Here are a small network's activations along a few directions, averaged over the inputs that share one value of a field.
Values that are neighbours, or in one group, have similar rows; names and order tell nothing.
Random noise pushes rows far along 11 fixed directions. That doesn't count. These rows show it; they differ only by the noise:
[  49  144 -206  175  258   78   50   13  226  309  104    3   93    7
 -258    0 -527 -216  -14  -40   22   18]
[  64   44   66 -135 -132 -172   48 -149 -146 -223   42   23  190  147
  -66   78 -283  264  355 -165   78 -105]
[ 509  244    8 -255  -42 -248  200  157   30 -112   -1  -72  196   43
 -106    0 -160 -203   93 -207  154   34]
[ 106  -24   66  169 -208  297  236   44 -376 -486  143 -133  -44 -358
  216 -290  294 -172   70 -430   76 -150]
[ 101  193  224  189  -16 -165 -158 -161   37  192  135  -53  291 -335
  -83 -308  270  315    9 -210  123  132]
[-346  -44 -224  434   44  469  -86 -101   99 -162  293   71 -161  -12
  -61  -59 -286   14  124  133  -37 -119]
[ 256  302   15   53   79  131  106  190  108  -67  -25 -292  -53 -182
 -145 -460  105 -142  -99  -25   -4  160]
[-100   73  218  190 -131  -67 -254   48  -58   44  173  -27  -38  153
   47 -163   41    9  125 -119  149  -19]
[  39  242  -22  399   11  302 -125  -23  262 -130   -7    4 -324  117
 -193 -290  -79 -299 -293   45   38  350]
[ -74 -189 -222 -132  -92 -228 -153 -173  192 -189 -191  258   19  197
   82  173  135   22  -97  378  356  167]
[  17  191  411  158  142 -101 -196  158  -85  565  470 -186   61   -8
   24 -208 -179  -18  336 -624  -55 -342]
[ 239  189   87 -490   90    4  172  297   -9 -189  -76 -369 -279  273
   23 -206 -122  -60  247  -39 -185 -191]
[-430  -92  443   83   93   94 -340 -259 -137  231 -163 -100 -580  382
  165 -276   44  112  -60 -346 -201  -17]


Values of ROLIM:
pinud: [   8  -85 -489  -79  124   -9  293   97  -74   48  -94    2  501 -426
 -233  171 -136   67 -178  301   13   92]
kef: [ -81  105  -92  385   49  -20 -324 -211  403  345  419  395  156   11
   25  442 -127   23  -97  229  103  -12]
paleb: [-391  -84   10  326   91  108 -134  349 -130  398 -141 -233 -123    1
 -125 -407  -72 -292 -225  144    0   28]
nurup: [-118 -180 -171 -238  461 -186  178 -315  215  267 -379  -27  -26  -45
 -201 -132  -62  246   33  150 -108  -32]
nam: [  45  -48  216  219  -39  182   69  -10 -140   68 -113 -117 -290 -118
   86 -511  414 -176  -81 -428 -140  136]
dizal: [ -78 -354   73 -141   81 -213  145  -36 -267   97 -437  -94   76 -220
  277 -179  465 -135  -55 -220   87   60]
labu: [ -52  204 -303  239  339  306  146   48  126  277 -122 -328  258 -578
 -310 -237   -6  -20 -309  216  -58  198]
poto: [ -36  -25  217  120   -1  141  178 -214  -56 -173  122  -50 -145  114
 -173  -13 -278  299  420 -512 -336  -37]
nik: [-181 -108 -268   80   23 -182   16   87   61 -132 -564  127  -90  480
 -319   60 -566 -323   85  432  318  420]
zis: [ 125  230  106  118   97  403   62  340   91  128  156 -313 -172 -193
 -252 -136 -142 -172 -209  118 -338   40]
relen: [  33 -164  247  288 -306  -45 -260  337   43  -89  599  254  300 -482
  336  -64  892    3   86 -130  409 -260]
The values of ROLIM form a tree with 3 forks.
- Which values are neighbours of zis? Give them in the order they are listed. => paleb
- Which values are neighbours of nam? Give them in the order they are listed. => dizal
- Which values are neighbours of kef? Give them in the order they are listed. => nurup, labu

Values of ZOL:
fifam: [ -76  115  217 -322  141 -128  -46  359 -151  538  -52 -477  135 -105
  198 -207  182  107  -17   92 -125 -266]
kupel: [ -36   73  355  446 -455 -246   45 -155 -550 -247 -104   -5  287  237
 -147 -170 -257   79  299 -353  221  192]
dotig: [-159 -408  122 -311  303  -51  137 -472  -14  -94 -136   58 -131 -120
  -29 -170  -50  385  460 -675  -74 -290]
buza: [-233 -142 -347   16   68   78  127 -248   89 -101 -185   54  276 -156
 -396   28 -345  540  114  419  -80  109]
nefo: [-394  -24  -89  487   43  242  -12 -144 -132  122  405  -84  284 -471
   -4 -309   15  458  277   19 -176 -257]
mab: [  88  -46  -50  220  296 -293 -423 -250  764  607  470  495   -4   59
   19  356   53  -31  115   -1  243   35]
ver: [ 188 -179   97 -425 -238  -24  117  155 -243 -192  194   71  -41 -338
  417  310  689   81 -149  -13 -185 -297]
bifa: [ 510  512  454 -377 -102 -293  -51  150 -116  247  -21  -86 -106  516
   23  359 -359 -181 -271 -289 -322   96]
dif: [  82  159  175  277   59 -121 -214 -381  178  511  279  468  360 -123
 -297  463 -264  259 -122 -334 -147  134]
sevol: [ -48 -422  234 -439   64 -612   13  -43 -335  100 -230  -72  -12  252
  400 -321  241 -167  427 -731  527 -335]
rizor: [-110   36 -123 -141   24  -99 -104 -289   88  -39 -397   22  -18  127
   -6  -20  138  250 -375  407    7  329]
voz: [-258 -367 -257  496 -332  423  -73  379 -259 -134  238  323 -105 -138
  519  485  423 -755 -429  194  154  -83]
med: [ 123 -115  -53 -240  342 -483 -150 -185  398  572 -373   98   97   29
 -319  -79  -10    3 -258   73  206  290]
forus: [  27  163  -63  163 -310  -74 -160  103   -4 -341   64  157   71  512
 -155  273 -588 -277  139  196  356  105]
gezus: [  77  299  262  177 -163   35 -394   31  276 -131  483  132 -143  236
   30  101  -11  114  156    7   41  -65]
zarik: [ 148  -24 -246    5  486  105   66   -6  581  261  -83  101 -354   88
 -133   72 -163 -490 -101 -106   14  159]
The values of ZOL form a line.
- Which values are neighbours of zarik? Give them in the order they are listed. => mab, voz
- Which values are neighbours of sevol? Give them in the order they are listed. => nefo, rizor
- Which values are neighbours of med? Give them in the order they are listed. => ver
- Which values are neighbours of dotig? Give them in the order they are listed. => buza, dif
